A small network was shown many inputs. Here are its activations along a few directions, one row for each input.
Each table varies a few parts of the input and shows all the possible inputs, shuffled.
A made-up example of a description, with smaller parts first: line(6) and (point or ring(11) or (values(2) and ring(8))).
Shared parts are said once, and a part with two or three values counts as separate values.

Table:
row 1: [-43  -5 -26  52 -43 -56  -3 -16 -20  22  -8 -69 -23]
row 2: [-17 -28 -72  26 -56 -20  10  28  73   1 -10 -51  11]
row 3: [ 56  29   1 -16  43   9 -25  -6  12 -18 -25  71  -8]
row 4: [-44   5  32 -41  26  40  32  27 -32 -35  36  22 -17]
row 5: [ 55 -24  22 -13  32   7 -29 -13 -12   3 -36  72   7]
row 6: [-48   4 -45  18 -81 -43  11 -22  12  14  17 -70  -2]
row 7: [  7 -28  -8  90 -15 -62 -18   7  44  26  -1 -50   3]
row 8: [-35   4   2  82 -20 -49   8 -31  -4  34  -7 -76 -33]
row 9: [ 30  33  26 -22  27  17  -7  46  34 -24 -21  53   5]
row 10: [ -1 -36 -34  51 -47 -72 -30  18  25  10  -6 -40  17]
row 11: [ 40 -30  26 -22  44  33 -14 -14  -8   9  -6  59  57]
row 12: [  9   0  30 -44  37  42 -14  20  21  24  36  54  41]
row 13: [ -9  50  28 -15  29  38  19  10 -37 -29 -10  31 -31]
row 14: [ 38   2  37 -26  18  36 -16 -38 -66 -15 -31  17 -28]
row 15: [-60  -8 -58  26 -46 -13  32  -7  30  -9  -6 -89 -18]
row 16: [ 22  -3  33 -42  43  49  20 -46 -65  -5   5   5  27]
row 17: [ 35  46  17 -32  19  29   0 -28 -44 -21 -11  35 -49]
row 18: [-10   1  21 -47  29  11  13  55  34 -13  17  58  18]
row 19: [-16   9  19 -55  47  55  18   2 -49  16  51   7  -2]
row 20: [-10 -23 -52  28 -86 -50  -7   7  52  10  18 -38  28]
What do these inputs look like to the network?
> values(2) and (line(4) or ring(6))
The inputs of row 16 and row 11 match in every part but the values(2) part. If row 17 is changed in the same way as row 16 into row 11, which row does it become?
> row 3
Which other rows does row 2 become when the values(2) part takes its other values? List them by row number.
> row 15

Table:
row 21: [-71  -9   3  16 -21 -22  25  33  47  31  47 -50  16]
row 22: [ 12   4  25 -20  21  50   4 -59 -91  16 -25 -20 -11]
row 23: [ 56 -23  35 -48  27  -5 -38  -9 -48  14  28  72  31]
row 24: [ 47 -42  18   1  85  10 -29  14  33   1 -22  61  14]
row 25: [ -6 -24 -36  51 -64 -45 -12 -57   9   2  -9 -57  25]
row 26: [ -4 -20  48 -51  11  50  17  51   4 -18  34  51  52]
row 27: [-25 -17 -58  29 -65 -12  23 -11  23 -19   4 -69   9]
row 28: [ 87  36   9  12  29  -8 -25   1  55   6 -27  78  15]
row 29: [-46   1 -33  40 -33 -40  -2  55  61  20  41 -25 -13]
row 30: [  6 -26   5 -48  42  47 -11  46  59 -24 -18  60  25]
row 31: [-59 -22 -28  24 -23   1  40   6  12   3  26 -75  20]
row 32: [ -3 -17 -62   6 -55 -25  18  11  23 -23 -26 -64 -26]
row 33: [-33  84  22 -19  20   6  28  16 -41 -47  11 -23 -76]
row 34: [  8  58  62  24  12   2 -12 -13 -72 -31 -25 -20 -67]
row 35: [ 61  57 -10 -37  -9  18 -13  17  85 -15 -26  80  13]
row 36: [ -9  20  57  17  29  23  17 -42 -78 -23 -39  19 -69]
row 37: [   1   -4   15 -106  -19   20  -18   11  -32  -15   44   88   35]
row 38: [-28 -21  13  38 -20 -55  -2  -5  26  60  10 -48  33]
row 39: [-27 -32 -12  43 -24 -37  13 -40  -2  23  -1 -70  38]
row 40: [-13 -17 -51  28 -52 -42   2  49  46 -10  -9 -30 -38]
row 41: [ 16   4  26 -16  29  61  10 -66 -73  36  24 -28 -19]
row 42: [ 60 -25   6  17  59   4 -26  26  34   2 -31  60  40]
row 43: [ 17 -29 -41  34 -58 -50 -21 -40   9   2 -38 -49 -16]
row 44: [-57  54  19 -21  29  25  58 -11 -60 -43 -14  22 -68]
row 45: [-27  32   1 -47  38  72  28 -44 -49  16  65 -25 -30]
row 46: [-37  30 -11 -61  27  55  34 -30 -79  -3   5 -15 -19]
row 47: [ 33   2 -10 -25  16  27 -13  54  63 -23 -28  57  53]
row 48: [  3 -21 -35  56 -57 -67 -44   5  20  16 -30 -14 -20]
row 49: [-11   5 -27  67 -35 -74 -42  15  28  45  15 -13   5]
row 50: [ 49 -40  52  -4  59  12  -9  16 -14   5  13  46  48]
What do these inputs look like to the network?
> values(2) and (line(4) or line(5) or ring(6))
The inputs of row 44 and row 36 match in every part but the values(2) part. If row 21 is changed in the same way as row 44 into row 36, which row does it become?
> row 38
Which other rows does row 23 become when the values(2) part takes its other values? List them by row number.
> row 37

Table:
row 51: [ 69 -10  25 -32  50  18 -25 -25 -28  13  -6  57   9]
row 52: [-20 -54 -28  46 -15 -25  -2  37  67  13  20 -54  40]
row 53: [ 54 -29  66 -23  45   6 -39 -11 -36   9 -16  58  29]
row 54: [-13 -24 -53  40 -66 -53 -10 -33  -4 -12 -40 -43 -25]
row 55: [ 22 -41 -17  83 -12 -46  -2  -7  46  17 -37 -42  31]
row 56: [-16  28  19 -58  21  59  32  27  23 -39 -13  37 -10]
row 57: [ 65  21  13 -31  33  39 -17 -22 -37  -7 -20  46   2]
row 58: [ 23  48  37  11  49  -1 -13  13 -30 -33 -15  41 -60]
row 59: [ -35   18   35   23  -13   20   26  -86 -106   26   17  -83  -53]
row 60: [ 32  28  20 -10  37  43 -11  -1 -28 -26 -44  41 -42]
row 61: [  1 -33  46 -41  38  28 -10  21 -20  12  27  75  67]
row 62: [  1  11 -30  56 -62 -66 -13 -28  23  -3 -26 -39  -1]
row 63: [  1  -3 -37  63 -24 -62 -25  -4  55  39 -23 -25  -4]
row 64: [-31  11 -32  19 -79 -45   5  28  39   0  31 -50  13]
row 65: [-91  16  -2 -13  17  26  57 -33 -80   6  41 -87 -28]
row 66: [-44 -39 -61  -3 -70 -27  14  27  14 -10  12 -61 -12]
row 67: [ 14  27  -1 -74  22  62  18   5  11 -19  13  40  32]
row 68: [ 20 -12   4 -59  40  50   1  -1  10   3  41  65  35]
row 69: [-24  42  31 -29  31  15  31  57   6 -32  10  52 -31]
row 70: [-30  -5 -35  34 -40 -41 -15  37  72  43  30 -30   7]
The inputs of row 53 and row 61 match in every part but one. If row 59 is changed in the same way as row 53 into row 61, which row does it become?
> row 65
What do these inputs look like to the network?
> values(2) and (point or line(4) or line(5))
Which other rows does row 60 become when the line(5) part takes its other values? List them by row number.
> row 51, row 53, row 57, row 58

Table:
row 71: [-57  11 -25  57 -55 -45  21  -4   2 -13 -30 -69 -50]
row 72: [-24  24  -7  67 -46 -55  -1  -5 -18   0  -9 -65 -56]
row 73: [-24 -37 -69  35 -71 -37  -5  13  71  25  12 -66  21]
row 74: [  5  -2 -24  64 -36 -77 -30  29  44  10  -2 -20 -18]
row 75: [-17 -12 -38  52 -50 -67 -19  29  67   3 -19 -18  -8]
row 76: [ 53 -10  15 -54  35  40 -14  14   6 -29  -9  80  35]
row 77: [-73   0 -29  17 -58 -23  37 -15  -7  21  52 -88  11]
row 78: [-24  15  56 -50  68  61  19   2 -63   1  35  31  -9]
row 79: [  2  42  49 -18  78  59  16  -9 -47 -11  -1  32 -31]
row 80: [ -57  -20  -53   30  -75  -18   26  -18   11   12   16 -116  -10]
row 81: [ 57 -56  -3  43   1 -34 -43 -37   8  47 -20  14  50]
row 82: [ -47  -14  -53   58  -54  -42   26  -13   11   -7  -15 -105  -18]
row 83: [ 19  17  27 -68  48  63  13 -34 -73 -27   3  43 -17]
row 84: [ 11 -11  49 -35  54  34  -1  43  25   0  24  68  39]
row 85: [ 24  44  15 -62  14  52   7 -31 -61 -32 -10  43 -30]
row 86: [ 60  23  21 -29  32  21 -21  14  27 -13 -28  73   8]
row 87: [ 53   7   4 -51   7  27 -24  18  17 -23 -24  79  26]
row 88: [-40 -20 -43  25 -52 -51  -4  21  62  31  36 -40  43]
row 89: [ 20  58  28 -38  41  46  11 -27 -44 -20 -16  43 -52]
row 90: [ 44   9  38  -8  68  24  -8  35  30  -5 -11  65  20]
row 91: [ 23 -18  34 -54  42  38  -3  40  11 -11  15  78  43]
row 92: [ 23 -31  32  40   6 -18 -23 -82 -76  37 -15 -45   5]
row 93: [-16 -30 -67  54 -51 -59  -2  17  70   9 -13 -52  11]
row 94: [-16  12  44 -76  52  64  21  -1 -74  -5  29  36 -13]
The inputs of row 93 and row 82 match in every part but one. If row 74 is changed in the same way as row 93 into row 82, which row does it become?
> row 72
What do these inputs look like to the network?
> values(2) and (point or line(5) or ring(6))
Which other rows does row 87 become when the ring(6) part takes its other values? List them by row number.
> row 76, row 84, row 86, row 90, row 91
